These are the activations of a small neural network, seen along a few directions. Each row is one input.
Each table varies a few parts of the input and shows all the possible inputs, shuffled.
A made-up example of a description, with smaller parts first: one of 4 places along a line, together with either a single point or one of 11 places along a line or (one of 3 separate values, together with one of 5 places around a ring).
Shared parts are said once, and a part with two or three values counts as separate values.
In the rows, 128 means zero.

Other details of the inputs vary at random and push rows far along two fixed directions, the same in every table; ignore that.

Table:
x1: [128 122 126 129 132 118 132 126 128 102 126 117 115 110 122 116]
x2: [137 131 131 131 139 125 126 134 131 124 121 128 115 119 137 127]
x3: [121 123 126 126 112 137 131 141 124 123 131 130 144 122 124 135]
x4: [128 128 125 126 122 120 117 111 126 143 131 130 130 155 132 110]
x5: [138 135 129 130 131 123 127 132 128 126 115 131 111 131 140 128]
x6: [127 141 136 131 127 132 123 140 113 115 110 122 126 122 132 116]
x7: [132 129 134 127 137 129 131 141 128 126 123 131 122 113 134 134]
x8: [126 132 135 126 139 136 136 144 125 124 131 137 131 109 127 149]
x9: [130 124 122 133 133 118 125 117 129 104 130 114 110 117 127 105]
x10: [138 135 131 129 127 121 130 143 123 114 105 128 110 120 139 128]
x11: [ 89 127  96 128 111 179 104  98 114 170 212 122 143 134 153  78]
x12: [125 121 130 127 115 137 131 148 125 117 121 122 133 110 129 123]
x13: [126 130 127 128 115 133 128 145 118 118 119 127 129 120 134 125]
x14: [122 131 136 127 131 136 133 136 122 127 124 126 138 118 120 135]
x15: [179  87 132 124 130  42 123  86 184 150  83 136 132 206 100 141]
x16: [124 124 125 127 133 134 134 133 132 134 142 135 138 118 124 148]
x17: [126 136 137 131 124 136 122 140 117 118 113 119 130 120 130 112]
x18: [174  82 116 124 118  40 135  72 190 140  89 124 116 204  93 142]
x19: [123 121 125 128 131 120 135 122 129 105 137 123 126 114 113 129]
x20: [122 133 128 124 123 134 135 144 118 123 128 137 131 119 130 143]
x21: [124 143 137 127 131 132 131 140 112 121 116 131 131 123 126 135]
x22: [128 140 143 129 146 132 131 138 121 124 120 131 132 117 123 140]
x23: [124 133 139 127 137 139 138 135 127 129 126 130 132 116 121 144]
x24: [121 132 139 129 123 139 130 144 119 115 118 123 144 114 118 130]
x25: [131 121 126 128 132 128 131 132 134 134 131 130 128 120 130 135]
x26: [129 130 135 128 136 135 130 127 131 135 126 125 123 123 129 125]
x27: [135 137 136 128 140 127 130 142 124 123 117 135 120 118 136 138]
x28: [126 131 138 131 125 137 125 140 120 116 114 117 131 115 127 113]
x29: [126 136 132 127 138 132 131 136 124 130 135 141 133 124 129 147]
x30: [126 149 141 129 139 136 132 140 114 123 115 132 127 121 128 142]
x31: [124 125 132 124 131 141 145 144 132 126 132 135 130 106 124 154]
x32: [135 143 140 131 147 125 121 127 122 129 118 131 122 132 133 124]
x33: [122 133 135 128 120 134 126 138 118 121 119 125 145 127 120 127]
x34: [128 130 132 132 140 119 124 115 124 107 124 112 116 119 120 103]
x35: [124 123 126 127 111 136 126 142 123 124 126 124 134 121 133 119]
x36: [122 122 116 126 125 131 146 123 135 118 141 126 118 115 119 147]
x37: [132 125 126 131 115 128 123 137 127 118 117 122 125 125 135 115]
x38: [131 130 130 125 122 126 132 145 122 122 115 131 120 121 136 131]
x39: [127 124 130 126 125 136 136 146 126 123 122 125 125 107 131 131]
x40: [126 135 130 125 129 133 136 139 124 128 127 139 128 124 130 149]
x41: [135 134 132 128 132 125 129 137 127 129 117 134 119 127 136 136]
x42: [132 130 119 132 130 129 141 127 133 109 124 115  97 106 132 130]
x43: [123 130 128 126 116 133 132 145 119 117 124 133 138 121 126 140]
x44: [134 145 140 132 143 127 123 130 120 128 113 129 118 130 135 124]
x45: [132 144 138 130 138 129 125 131 120 129 113 129 117 130 136 124]
x46: [124 134 127 129 134 129 143 123 128 114 126 120 117 116 115 142]
x47: [140 136 132 132 140 119 123 130 130 125 117 133 114 130 138 129]
x48: [129 131 137 129 134 132 129 135 124 126 116 120 125 117 128 120]
x49: [129 134 132 128 139 120 120 113 129 143 134 138 140 152 122 134]
x50: [126  87  84 125 105 107  96  48 166 198 198 134 154 213 130  94]
x51: [121 133 133 131 139 123 130 120 120 103 128 117 127 116 112 119]
x52: [132 125 127 129 130 134 133 131 136 131 129 126 115 119 135 129]
x53: [126 129 126 131 138 132 118 114 130 144 142 125 132 135 131 116]
x54: [132 113 122 126 130 110 121  99 147 154 142 134 149 164 113 135]
x55: [127 139 133 127 136 134 135 143 121 125 125 139 127 118 131 150]
x56: [129 135 130 128 134 121 122 113 128 144 130 136 138 153 124 134]
x57: [121 140 134 129 123 134 126 138 113 118 118 127 141 127 123 130]
x58: [133 132 126 131 118 125 124 139 122 114 112 124 120 125 136 120]
x59: [ 75 124  80 126 106 187 110  76 116 175 243 120 138 137 149  79]
x60: [122 118 129 125 114 135 135 144 129 119 129 129 145 116 120 138]
x61: [132 134 130 126 128 130 131 139 124 129 119 133 119 124 138 135]
x62: [165  70 117 117 106  50 136  92 188 154 103 141 149 202  92 159]
x63: [129 124 131 125 129 137 140 142 133 128 125 129 121 109 131 140]
x64: [ 86 143  94 131 118 184  93  87 106 179 224 131 140 148 164  74]
x65: [129 123 127 131 117 133 125 140 127 116 121 119 126 116 133 115]
Description of these inputs: one of 5 places around a ring, together with either one of 2 separate values or one of 11 places around a ring.
The inputs of x63 and x26 match in every part but the place on the ring of 5. If x39 is changed in the same way as x63 into x26, which row does it become? -> x48
Change only the place on the ring of 5 in x65. List by row number the other rows that result. -> x12, x24, x28, x60
Change only the choice among 2 separate values in x51. List by row number the other rows that result. -> x46
Change only the place on the ring of 11 in x20. List by row number the other rows that result. -> x3, x8, x16, x29, x31, x40, x43, x55, x60, x62
A walk changes only the place on the ring of 11. It starts at x49 and steps to x56. List the rest of the walk in order. -> x30, x21, x57, x33, x24, x14, x23, x54, x22
